Read these off the matrix that follows. Rows and columns are numbered from 0.
1) Read off the maximum.
2) Read off the top-right entry.
3) Read off the entry in the top-left corner.
4) Read off the entry in row 2 and column 0.
5) Read off the entry at row 0, column 2.
6) Read off the bottom-right entry.
7) Read off the entry in row 1 and column 0.
[[139 149 138 145 145 142 146 140 142 139 148 142 139 143 139]
 [143 136 150 137 136 147 137 147 139 142 135 141 143 142 150]
 [141 150 136 148 147 139 145 139 147 142 149 144 140 140 135]
 [142 141 140 140 141 143 139 141 141 141 139 141 142 142 144]
 [147 133 146 135 135 150 136 146 137 145 135 139 147 142 157]
 [141 156 138 148 150 139 146 138 145 142 149 140 141 141 139]
 [143 141 143 139 141 142 140 141 139 141 142 142 142 142 142]
 [142 140 140 141 143 142 141 142 140 143 140 142 143 142 145]
 [142 142 141 141 139 144 141 141 143 141 143 140 141 141 142]
 [144 133 152 135 137 146 135 150 140 142 135 141 144 143 152]
 [141 144 138 142 142 140 146 141 141 141 144 141 143 141 138]
 [140 139 145 137 139 143 140 141 139 140 138 141 143 142 145]
 [141 141 143 142 140 141 139 142 140 141 140 142 142 141 144]
 [143 136 145 138 139 143 141 142 138 142 135 142 144 141 147]]
1) 157
2) 139
3) 139
4) 141
5) 138
6) 147
7) 143
